Each row below holds a small network's activations on one input, seen along a few directions.
Each table varies a few parts of the input and shows all the possible inputs, shuffled.
Descriptions start from the smaller parts, as in this example, which fits no table here: one of 8 places around a ring, together with either a single point or one of 9 places along a line or (one of 3 separate values, together with one of 6 places along a line).
Shared parts are said once, and a part with two or three values counts as separate values.

Table:
r1: [ -8  -9 -20  11 -17  26  14   3 -26  23  18]
r2: [-27   8   6  25  -3  34 -10  10 -18  14   3]
r3: [  0  13  24   2 -12  44 -19   5  -5   0   7]
r4: [  1 -20  -1  -5 -25  28  24 -27  -7  19  -6]
r5: [  9 -10  -3  -5 -34  34  15  -1 -11  -1  20]
r6: [ 16 -10 -19 -14  44 -83 -21  -4  58 -25 -22]
r7: [-21  29  15  15 -12  29 -17  18 -42   8  22]
r8: [ -2  11 -10  10 -34  19  11  15 -46  16  32]
r9: [ 22   8 -20 -24  52 -84   2  -4  51 -32 -25]
r10: [ 25 -17   2 -20  46 -85   2   6  49 -31 -27]
r11: [-17  -2  25   6  -7  38  -1 -22  -3  10 -22]
What do these inputs look like to the network?
> either one of 3 separate values or (one of 2 separate values, together with one of 4 places along a line)

Table:
r12: [-21   9  34   9 -15  68  -5 -16  -9   3  -2]
r13: [-50  19  11  33  33  11 -19  -2 -28  29 -35]
r14: [-14  -4  48   2 -34  72 -24  -8   8 -23   1]
r15: [-21   7 -35  20   4 -18   5  29 -62  21  33]
r16: [-36  30  -7  29  38 -38 -21  25 -40  19   2]
r17: [ 25 -35 -45 -12 -23 -10  34 -20 -17  62   7]
r18: [  0  24  -2  -1  -7  -3   7  39 -39 -26  45]
r19: [ 18   8   3  -4  36 -62   5   4  31 -32 -10]
r20: [  0  10   3   2 -46  42  19  10 -36  -2  37]
r21: [-41  27  18  27  27  25 -23   5  -6   4 -28]
r22: [ 52 -37   0 -35 -52  15  23  -1  27 -17  19]
r23: [ 15 -13  38 -21  14  -5 -15  -9  60 -38 -45]
r24: [ -7  28 -30  19  -7  -7   0  26 -48 -12  36]
r25: [ 36 -22 -43  -8 -32   6  35 -22   0  24   8]
r26: [ 29  -4 -52 -12   1 -48  18   0   3   1  20]
r27: [ 17 -28  -7  -5   2  36  13 -43  27  33 -33]
r28: [  6 -36 -14   1   9  21  16 -48   4  58 -39]
r29: [ 14  18  13  -8 -26   1 -11  46 -28 -54  43]
r30: [-15  25  36  14   9 -20 -36  38   3 -64  16]
r31: [-27  39   1  23  33 -24 -24  32 -18  -6   9]
r32: [ 17 -26  18 -29  -4  34  13 -38  42  21 -20]
r33: [-30  24  55   3  -1  24 -44  10  19 -42 -17]
r34: [ 30  -2  22 -22  20 -58 -16  18  47 -49  -6]
r35: [-29  -2  14  20  -8  69  -8 -13 -12  28  -5]
r36: [ -6  -5  -1  -4  36 -13  -5 -23  44  15 -48]
r37: [ 17   2  22  -9 -61  49   2  24 -25 -25  36]
r38: [ 28 -29  29 -31 -27  36  -8 -38  52 -14 -23]
r39: [ 50 -13  -7 -39 -18 -40   6  20  23 -42  26]
r40: [ -5  -2  20 -16  28 -16  -2 -25  53 -10 -40]
r41: [ 34  -4 -27 -28  -3 -48  23   6  12 -19  28]
r42: [ -8  -2 -18  13 -38  43  16  13 -39  23  34]
r43: [ 22 -17 -55 -10  11 -59  21   3 -19  34  13]
r44: [-36  -3   7  20  -3  50  -8 -22 -35  56 -12]
r45: [ 35 -29 -20 -24 -36   7  40 -15  17   6  21]
r46: [-21 -18 -13  13  40 -27   0 -34  22  31 -55]
r47: [-15  -1 -27  24 -35  25  17  -2 -66  40  22]
r48: [ 10  10 -22   5  38 -65  -4  -2  27  -6 -14]
r49: [ -2  -7 -31  17  47 -74   2  -6   6  16 -21]
r50: [-43  19  41  11  24  26 -19  13  11 -12 -15]
r51: [-26  40  22  13  25 -28 -22  29  -9 -31  17]
What do these inputs look like to the network?
> one of 2 separate values, together with one of 4 places along a line, together with one of 5 places around a ring
The inputs of r14 and r38 match in every part but the choice among 2 separate values. If r18 is changed in the same way as r14 into r38, which row does it become?
> r41
A walk changes only the place on the line of 4. It starts at r47 and steps to r42. List the rest of the walk in order.
> r20, r37
Change only the choice among 2 separate values in r32. List by row number the other rows that result.
> r12
Change only the place on the ring of 5 in r49. List by row number the other rows that result.
> r17, r28, r43, r46
Change only the choice among 2 separate values in r35. List by row number the other rows that result.
> r27

Table:
r52: [ 44 -24  -8 -31  23 -52  18 -21  63 -19 -31]
r53: [-30  24  20  15   5  39 -13   7 -22  11   6]
r54: [ 16   8  11 -10  51 -62 -16   1  63 -44 -26]
r55: [ -5  -8  -4  -3 -28  49  20 -22 -16  38   4]
r56: [-12  13   0  13  37 -36 -14   0  14 -15 -31]
r57: [ 38   4 -17 -20  31 -75   8   6  42 -36  -9]
r58: [-11 -19   4   3 -64  96   6 -15 -31  37  30]
r59: [ 11  -4 -23   2  26 -46   4  13   3  -3  -1]
r60: [-20   7   2  14 -51  68   5  24 -63  14  47]
r61: [ 16 -19  -1 -13 -11  -8   5 -18  10   8 -16]
r62: [ 11   9 -10  -2  -2 -32  -5   8 -10 -10   7]
r63: [-40  19  30  21 -34  82 -17  18 -48   4  22]
r64: [-17  11  20   8  16 -20 -26   6   8 -19 -12]
r65: [ 12 -33 -18  -6  14 -24  12 -22  28  15 -21]
r66: [-14  10  -6   8 -14  24  12  15 -40  19  30]
What do these inputs look like to the network?
> one of 3 separate values, together with one of 5 places along a line
The inputs of r61 and r62 match in every part but the choice among 3 separate values. If r55 is changed in the same way as r61 into r62, which row does it become?
> r66
Change only the place on the line of 5 in r56. List by row number the other rows that result.
> r53, r54, r63, r64
